These are the activations of a small neural network, seen along a few directions. Each row is one input.
In each table, some parts of the input vary, and every possible input appears once, in random order.
A made-up example of a description, with smaller parts first: values(3) and (point or line(11) or (line(4) and ring(5))).
Shared parts are said once, and a part with two or three values counts as separate values.
In the rows, zero is written as 128.

Table:
row 1: [114 123 138 136  92 155 139 134 117 137 127 118 109 115]
row 2: [134 128  93 151 146 110  95 121 151 132 129  93 132 145]
row 3: [167 142 141  92 173 117 111 132 145 117 128 139 139 158]
row 4: [116 142 143 136  99 156 142 129 126 137 130 156 115 118]
row 5: [118 122 144 120  78 135 130 127 120 123 140 129 115 126]
row 6: [137 137 112 131 181 137 133 133 128 117 113 126 141 147]
row 7: [142 125 101 138 162 125 122 133 128 128 117 105 141 145]
row 8: [149 139 119 116 168 121 117 117 125 106 124 130 146 150]
row 9: [130 118  91 144 149 118  99 123 148 127 112  83 130 142]
row 10: [137 123  97 122 138 103  85 115 149 113 129  90 140 144]
row 11: [127 149 168 117 101 145 130 157 140 144 128 167 109 124]
row 12: [141 143 116 141 176 128 124 126 128 124 124 135 143 150]
row 13: [125 143 171 111 111 157 137 165 139 129 122 155 106 117]
row 14: [115 135 146 132 108 167 148 135 123 124 121 142 111 111]
row 15: [113  68  74 154 170  53 191  88  50 129 131 151 173  56]
row 16: [ 96 121 131 138  84 145 116 124 130 139 124  95  93 117]
row 17: [ 98 122 135 119  71 126 108 121 136 123 140 107 101 127]
row 18: [151 128 108 119 150 110 106 122 127 115 131 110 149 147]
row 19: [116 133 135 138  84 144 135 131 123 149 139 132 113 121]
row 20: [146 133 104 145 158 116 115 129 130 134 132 114 143 148]
row 21: [134 142 174 100  94 136 132 149 138 119 128 161 106 128]
row 22: [153 138 137 105 189 135 122 152 150 126 121 138 138 156]
row 23: [ 98 133 126 140  77 135 115 123 137 149 138 109  96 122]
row 24: [ 92  69 133 149  94  80 224  75  69 139 139 146 182  32]
row 25: [121 132 151 119  93 147 139 123 124 113 131 152 115 123]
row 26: [157 143 141 116 182 125 112 144 147 135 130 147 140 160]
Q: Describe the family of inputs behind these rows.
A: values(2) and (point or (values(3) and line(4)))
Q: Changing only the values(2) part turns row 19 into row 20. The same change can be made to row 17. Which row results?
A: row 10
Q: Which other rows does row 10 become when the values(3) part takes its other values? List them by row number.
A: row 2, row 9

Table:
row 27: [ 90  90 106 153  89 111 173  89  79 125 131 121 137  70]
row 28: [145 124 123 132 178 111 150 126 117 133 126 148 158 123]
row 29: [118 127 133 124 108 119 121 124 131 128 134 132 118 123]
row 30: [118 127 141 126 110 126 128 132 138 137 129 132 119 117]
row 31: [ 87  90 117 155  90 118 181 100  87 136 128 122 136  66]
row 32: [168 148 107 107 186 127  64 135 173 103 119  84 138 196]
row 33: [151 166 178  92 142 177 122 166 151 112 117 166 107 160]
row 34: [107 120 152 133  71 135 155 123 116 142 137 139 122  97]
row 35: [149 125 112 131 180 104 143 118 111 122 129 149 162 129]
row 36: [159 181 113 128 166 170  40 164 194 129 118  89  96 219]
row 37: [108 120 143 131  70 129 148 114 109 134 142 140 120 103]
row 38: [134 124 115 126 139 114 117 132 126 126 129 122 127 134]
row 39: [131 124 125 126 138 123 123 140 132 137 125 122 125 127]
Q: Describe the family of inputs behind these rows.
A: values(3) or (values(2) and line(5))
Q: List by row number the other inputs of the same sort as row 28.
A: row 27, row 29, row 30, row 31, row 34, row 35, row 37, row 38, row 39

Table:
row 40: [149 140 144 142 221 149 171 174 101 149 116 182 146 127]
row 41: [169 136 166  76 202  80 149 136 115 120 133 196 168 115]
row 42: [139 131 112  94 133 118  43 123 183  94 132  59 128 186]
row 43: [153 159 142  80 137 139  72 132 171  92 141 130 129 195]
row 44: [168 154  94 162 229 144 127 156 126 157 125 139 151 174]
row 45: [186 146 120 106 214  79 101 114 141 128 143 157 171 162]
row 46: [135 158 168 131 134 215 144 183 134 130  98 175  92 131]
row 47: [158 143 162  88 191 152 159 136 105  79 106 168 146 142]
row 48: [ 86 118 169 142  40 155 184 119 108 167 138 150 107  68]
row 49: [143 176 120 153 142 203  94 169 156 134 106 126 102 176]
row 50: [ 74 116 152 172  70 194 194 112 100 154 118 149 104  62]
row 51: [105 104 183 109  22 113 171 117 107 153 150 155 118  82]
row 52: [121  67  75 144 114  28 148  80  85 129 143 130 176  64]
row 53: [127 162 111 143 121 146  53 157 188 142 123  62  93 173]
row 54: [146 185 139 134 123 168  79 166 179 140 130 132  96 183]
row 55: [134 142 134 117 111 108  38 144 195 130 136  71  99 184]
row 56: [ 99  87 105 119  47  94 116  87  95 102 156  87 126  98]
row 57: [ 61 116  91 182  75 163 141 100 100 150 118  90  88  83]
row 58: [122  82 134 126 114  45 200  98  78 134 141 176 198  44]
row 59: [175 110  84 114 206  61  77 106 158 126 132  93 165 151]
row 60: [146 153 205  69 100 136 123 169 161 128 132 189  90 147]
row 61: [109  95 139 142 110 119 212  88  70  89 125 147 161  65]
row 62: [151 168 162 104 112 129  67 153 185 127 144 141  99 192]
row 63: [ 76  83  58 195 147  96 180 102  85 162 124 116 141  75]
row 64: [147 145 187  46 127 146 129 150 144  87 133 178 119 145]
row 65: [ 91  96 129 133  27  87 110 104 106 146 154  98 104 102]
row 66: [152 124  59 164 221 125 109 146 143 158 115  75 141 165]
row 67: [124 155  88 158 141 179  70 158 170 137  98  54  98 169]
row 68: [ 72 116 111 160  45 128 126 106 107 159 140  92  91  89]
row 69: [140 166 185 105 112 177 134 181 155 140 120 181  86 136]
row 70: [171 155 113 113 199 147 109 117 131  90 109 123 154 193]
row 71: [104  84  74 155 111  98 158  71  78  88 122  93 141  89]
row 72: [ 79  91 122 186 148 115 227 117  77 165 123 168 165  53]
row 73: [110  95 163  95  43 119 178 102  92 106 155 143 142  74]
row 74: [159 123  78 119 193 127  85 108 150  89  98  53 148 184]
Q: Changing only one part turns row 44 into row 63. The same change can be made to row 54. Which row results?
A: row 68
Q: Describe the family of inputs behind these rows.
A: ring(5) and (values(3) or line(4))
Q: Which other rows does row 45 become when the values(3) part takes its other values? List them by row number.
A: row 44, row 70
Q: A walk changes only the line(4) part. It starts at row 57 and steps to row 68. List the rest of the walk in order.
A: row 65, row 56
Q: Which other rows agree with row 47 in the ring(5) part? List them by row number.
A: row 40, row 41, row 46, row 60, row 64, row 69

Table:
row 75: [119  79 102 138 146  67 167  98  90 129 136 131 168  77]
row 76: [116 122 194 112  81 158 218 132  71 137 141 210 127  82]
row 77: [116  93 101 147 169  93 176 112  81 131 118 138 157  77]
row 78: [158 134  72 143 215 123  89 114 144 120 120  74 164 180]
row 79: [155 155 112 120 141 127  57 144 164 134 132  91 109 187]
row 80: [164 187 201  93 164 167 120 181 175 139 125 199 114 166]
row 81: [163 139 102 114 207 110 104 126 143  97 119 120 157 176]
row 82: [154 112 159 110 159 115 211 142  72 125 124 209 170  82]
row 83: [106 145 164 107  61 164 104 150 156 121 128 117  85 140]
row 84: [108  81  80 170 158  84 161  96  99 146 122  95 172  88]
row 85: [ 80 108 132 157  73 136 178 106  80 136 131 145 110  68]
row 86: [153 154 127 117 143 129  66 151 167 125 131 113 110 186]
row 87: [149 156  93 146 152 151  64 151 167 142 128  79 113 188]
row 88: [161 142  95 124 222 129 105 129 138 107 109 123 147 166]
row 89: [ 82 104 135 144  55 119 176 100  86 130 145 146 126  69]
row 90: [119  88 105 136 152  77 176 108  87 124 132 138 168  81]
row 91: [127 167 232  82  94 194 151 171 157 140 130 190  91 137]
row 92: [ 76  99 107 185  56 120 166  92 100 148 132 107 128  74]
row 93: [117  78  90 143 145  63 161  87  95 141 134 111 166  78]
row 94: [113 137 144 115  48 152  88 134 155 128 129  89  86 135]
row 95: [147 162 129 114 147 138  75 159 168 125 127 123 108 189]
row 96: [ 81  95 116 151  42 104 159  79  93 144 144 122 126  63]
row 97: [ 83  95 130 145  46 110 166  89  89 135 148 140 127  64]
row 98: [110 138 127 145  61 171  97 144 161 135 122  76  87 140]
row 99: [111 136 160 109  53 155  95 142 155 121 132 109  87 135]
row 100: [188 164 165  98 206 144 144 157 143 104 112 202 163 148]
row 101: [145 163 121 124 162 159  78 163 164 135 118 126  94 179]
row 102: [167 131 101 115 203 100  95 118 143  99 124 110 158 174]
row 103: [105 146 157 118  76 184 108 155 153 130 117 119  67 135]
row 104: [167 132  88 118 203  99  87 108 143 111 126  87 157 176]
Q: Changing only one part turns row 86 into row 75. The same change can be made to row 95. Which row results?
A: row 90
Q: Describe the family of inputs behind these rows.
A: ring(5) and (point or line(5))
Q: Which other rows agree with row 92 in the ring(5) part? List them by row number.
A: row 76, row 85, row 89, row 96, row 97
Q: Which other rows agree with row 83 in the ring(5) part? List them by row number.
A: row 91, row 94, row 98, row 99, row 103

Table:
row 105: [163 171 162 118 169 170 102 180 170 150 123 154 110 181]
row 106: [182 137 106  84 208  99  74 124 166  87 125 106 163 186]
row 107: [123 166 210  84  61 180 134 149 140 118 137 175  88 139]
row 108: [117  78  68 152 131  50 143  66  87 130 150  93 175 102]
row 109: [125 157 193  84  30 165 103 135 151 111 141 146  81 137]
row 110: [119 103  68 186 180  99 179  88  79 143 119 128 173  89]
row 111: [137  95 111 128 172  58 180 101  74 117 139 173 187  88]
row 112: [ 75  69 129 145  26  91 173  89  89 142 143 101 129  52]
row 113: [101 162 156 139  65 214 130 160 141 140 121 139  72 140]
row 114: [ 66  91 124 174  80 143 211 107  83 156 119 139 127  40]
row 115: [164 174 179  91 154 147  93 170 178 137 130 158 120 181]
row 116: [157 127  76 109 202  97  55 114 164  95 121  64 142 194]
row 117: [ 89  87 168 114  77 101 211 116  70 133 135 182 132  38]
row 118: [134 164 115 140 137 156  58 169 178 148 124  94  86 178]
row 119: [156 137  66 137 223 125  66 128 149 111 108  65 139 186]
row 120: [ 93 153 150 139  35 194 101 150 147 130 128 111  69 137]
row 121: [146 171 124 141 160 175  88 182 171 159 116 120  92 181]
row 122: [135 100 100 159 188  88 189 101  75 127 125 169 179  86]
row 123: [189 148 126  89 234 110 103 145 157  90 117 132 173 185]
row 124: [102 146 163 115  14 162  88 134 159 117 135 107  68 144]
row 125: [ 63  81 119 172  49 126 187  98  86 151 132 106 129  41]
row 126: [ 95  78 152 112  43  89 183 101  79 131 145 148 132  43]
row 127: [139  85  93 123 142  48 154  83  83 118 151 142 185  93]
row 128: [190 148 112 118 249 134 110 151 148 104 104 128 163 184]
row 129: [ 82  91 154 145  93 132 220 116  73 142 125 179 127  38]
row 130: [137 156 127 116 116 126  46 151 193 133 131  91  89 184]
row 131: [118 164 193 113  77 207 144 158 136 130 130 172  81 139]
row 132: [160 164 159  89 127 132  63 153 189 129 135 132 110 179]
row 133: [111  91  60 182 154  83 155  74  81 140 135  96 173  91]
row 134: [172 147  75 141 244 141  95 145 144 118  95  91 145 186]
Q: Describe the family of inputs behind these rows.
A: ring(5) and ring(6)
Q: Which other rows does row 105 become when the ring(6) part takes its other values? List them by row number.
A: row 115, row 118, row 121, row 130, row 132
Q: Which other rows does row 106 become when the ring(5) part takes its other values? List them by row number.
A: row 109, row 126, row 127, row 132
